These are the activations of a small neural network, seen along a few directions. Each row is one input.
In each table, some parts of the input vary, and every possible input appears once, in random order.
Descriptions start from the smaller parts, as in this example, which fits no table here: one of 4 places along a line, together with either a single point or one of 11 places around a ring or (one of 3 separate values, together with one of 5 places around a ring).
Shared parts are said once, and a part with two or three values counts as separate values.

Other details of the inputs vary at random and push rows far along two fixed directions, the same in every table; ignore that.

Table:
R1: -64, -12, 56, 79, 29, 26, 62, 36, 14, -12, -77, 6, 18, -40, 16
R2: 74, -10, -44, -18, -9, -26, -55, -44, -12, -14, 34, 24, -16, 48, -18
R3: -5, 24, 6, -42, -13, 37, 33, 12, -1, -38, 25, -22, 33, -42, -10
R4: -70, -17, 63, 59, 35, 19, 73, 39, 9, -9, -69, -4, 6, -37, 26
R5: -13, 30, -2, -36, -8, 45, 32, 1, 13, -33, 41, -27, 15, -39, 22
R6: -57, 4, 71, 37, 30, -7, 76, 47, 35, -1, -69, 6, 1, -42, 35
R7: 82, 15, -73, -60, -47, -19, -102, -59, -18, 9, 73, 4, -12, 45, -32
R8: 42, -57, -6, 27, 18, -33, -22, -14, -20, 9, -13, 25, -31, 56, -5
R9: -21, 47, -27, 3, -14, 48, -1, -13, 16, -34, 23, -14, 39, -42, -11
R10: -5, 28, 1, -42, -6, 42, 35, 5, 19, -40, 39, -26, 19, -38, 19
R11: -17, -59, 17, 50, 40, -55, -3, 12, -21, 51, -46, 20, -50, 60, 12
R12: -62, 6, 48, 89, 30, 22, 50, 20, 29, -23, -81, 14, 18, -39, 23
R13: -1, 35, 4, -48, -9, 33, 36, 9, 18, -37, 37, -19, 20, -40, 12
R14: -31, 36, -4, -37, -20, 37, 9, 18, -4, -4, 25, -34, 35, -40, -7
R15: -16, 38, -1, -23, -36, 38, -4, 11, 4, -8, 12, -20, 40, -47, -22
R16: -24, 34, 8, -42, -29, 32, 9, 15, 1, -6, 18, -31, 30, -46, -11
R17: 86, 2, -55, -98, -36, -29, -62, -46, -17, 17, 93, -7, -31, 46, -9
R18: 18, -58, 28, 55, 27, -62, -4, 9, -11, 33, -65, 41, -35, 46, -4
R19: -1, 38, -13, -5, -16, 48, 9, -11, 19, -55, 14, -10, 41, -40, -5
R20: 75, 16, -86, -55, -38, -14, -103, -55, -23, 11, 80, 2, -6, 52, -27
R21: 2, 50, -8, -16, -27, 29, 4, -5, 20, -40, 7, -4, 43, -48, -15
R22: -21, 30, -20, -8, -16, 52, 11, 2, 0, -23, 29, -22, 40, -42, -18
R23: 36, -49, 7, -3, 14, -58, -14, -4, -22, 27, -15, 20, -39, 49, -4
R24: 11, -36, 24, 66, 23, -63, -23, -9, 6, 36, -75, 45, -38, 45, 3
R25: 44, -20, -46, -38, 5, -23, -36, -33, -15, 19, 67, -3, -41, 52, 8
R26: -27, 47, -4, -42, -16, 32, 12, 15, 15, -3, 37, -31, 23, -37, 15
R27: 3, -59, 38, 36, 27, -66, 1, 9, -14, 50, -62, 27, -48, 47, 6
R28: -20, 46, 7, -48, -25, 28, 13, 12, 20, -5, 31, -29, 18, -44, 11
R29: 47, -15, -49, -25, -18, -22, -68, -22, -31, 32, 40, 4, -12, 50, -23
R30: -25, 54, -28, -1, -21, 44, -8, -5, 15, -25, 19, -15, 40, -37, -10
R31: 33, -62, 4, 9, 26, -40, -9, -11, -24, 13, -8, 15, -43, 58, 6
R32: -13, -67, 19, 56, 48, -51, 4, 4, -20, 43, -43, 21, -51, 55, 12
R33: -82, 1, 45, 78, 25, 18, 51, 47, 15, 10, -76, 3, 21, -35, 8
R34: 36, -41, 1, 17, 1, -49, -34, -11, -17, 38, -26, 28, -30, 47, -16
R35: 2, 29, -2, -22, -20, 45, 22, 9, 3, -42, 18, -11, 44, -45, -20
R36: -16, -48, 20, 48, 46, -59, 3, 11, -1, 52, -37, 23, -62, 61, 34
Each input here is: one of 4 places along a line, together with one of 9 places around a ring.
- The inputs of R15 and R16 match in every part but the place on the line of 4. If R34 is changed in the same way as R15 into R16, which row does it become? => R27
- Which other rows does R8 become when the place on the line of 4 takes its other values? List them by row number. => R10, R19, R31
- Start at R36 and move only the place on the ring of 9, one step at a time. The first step leads to R25. Which rows follow, in order? => R5, R10, R13, R6, R17, R28, R26
- Start at R2 and move only the place on the ring of 9, one step at a time. The first step leads to R21. Which rows follow, in order? => R24, R7, R20, R30, R9, R12, R19

Table:
R37: -60, 47, 42, -21, -28, 69, 57, 28, 32, -23, -1, -41, 36, -79, 22
R38: -57, 39, 55, -21, -4, 32, 73, 38, 32, -20, -19, -27, 33, -89, 3
R39: 58, 56, -57, -110, -50, 57, -35, -43, -6, -53, 114, -36, 27, -32, 1
R40: -72, -23, 61, 42, 27, 21, 54, 54, 8, 18, -48, -21, 3, -23, 32
R41: -51, -44, 100, 87, 62, -53, 75, 35, 28, 11, -123, 36, -27, -3, 34
R42: 77, 0, -31, -20, -38, -34, -74, -5, -15, 23, 8, 30, 9, 39, -39
R43: 23, -84, -8, 114, 73, -98, -25, -17, -19, 53, -71, 71, -74, 113, 20
R44: 7, -53, -23, 32, 32, -75, -48, -2, -34, 77, -18, 16, -59, 93, 0
R45: 39, 68, -87, -103, -68, 31, -72, -41, -7, 3, 124, -37, 20, -13, -26
R46: 56, -4, -57, -29, -6, -42, -86, -49, -14, 11, 44, 16, -33, 69, -7
R47: 34, -78, 0, -10, 23, -79, -17, -3, -46, 55, 0, 24, -62, 83, -5
R48: 46, 19, -65, -18, -58, 39, -80, -66, -21, -27, 41, -7, 35, -6, -62
R49: -41, 26, 32, 13, 15, 49, 91, 32, 26, -69, -23, -8, 46, -70, -5
R50: -62, 33, 36, 44, 20, 82, 87, 38, 34, -60, -29, -16, 49, -83, 32
- What do these inputs look like to the network? => either one of 2 separate values or (one of 3 separate values, together with one of 4 places along a line)
- Which other rows does R39 become when the choice among 3 separate values takes its other values? List them by row number. => R41, R46
- Which other rows does R38 become when the choice among 3 separate values takes its other values? List them by row number. => R37, R45

Table:
R51: 62, -70, -2, 51, 25, -97, -69, -26, -24, 55, -42, 52, -74, 101, -16
R52: 51, 46, -66, -78, -54, 57, -57, -47, -2, -40, 89, -23, 42, -17, -27
R53: -1, 22, 3, -40, -14, 26, 32, 19, 13, -15, 26, -18, 22, -38, 9
R54: 4, 2, 15, -42, -3, -5, 6, 4, 3, 2, 17, -8, 0, -4, -3
R55: 1, 5, -2, -39, -10, 2, 2, 8, -11, 8, 27, -23, 8, -10, 3
R56: -70, -10, 53, 39, 22, 2, 58, 42, 11, 23, -53, 0, -10, -26, 22
R57: 90, -82, -30, -20, 25, -88, -62, -41, -47, 37, 36, 35, -84, 122, 9
R58: -28, -3, 37, 11, 10, 13, 38, 20, 17, 0, -24, -9, -9, -17, 31
R59: 1, 6, -11, 7, -7, 21, -2, -18, -3, -23, -7, 0, 17, -8, -20
R60: -87, -14, 65, 71, 51, -1, 75, 55, 30, 11, -69, 0, -4, -19, 36
R61: -44, 34, 10, 30, -1, 24, 23, 8, 23, -19, -31, 0, 35, -50, 0
R62: -12, 18, -6, -32, 1, 3, 15, 1, 0, -5, 17, -18, -6, -8, 11
R63: -7, 35, -41, -14, -27, 36, -21, -10, 3, -28, 42, -17, 37, -23, -17
R64: -63, -27, 73, 68, 48, 3, 91, 41, 19, 3, -79, 4, -7, -24, 31
R65: 31, 33, -40, -41, -45, 15, -52, -19, -12, -5, 41, -13, 27, -6, -26
R66: 56, 51, -66, -64, -45, 48, -39, -36, -13, -52, 88, -16, 42, -20, -30
R67: 41, -78, -14, 65, 28, -84, -68, -24, -32, 66, -36, 51, -69, 95, -4
R68: -26, 32, 22, 28, -4, 26, 29, 22, 26, -18, -42, 3, 36, -46, -8
- What do these inputs look like to the network? => one of 2 separate values, together with one of 9 places around a ring
- The inputs of R65 and R55 match in every part but the choice among 2 separate values. If R51 is changed in the same way as R65 into R55, which row does it become? => R54
- Which other rows does R67 become when the choice among 2 separate values takes its other values? List them by row number. => R56
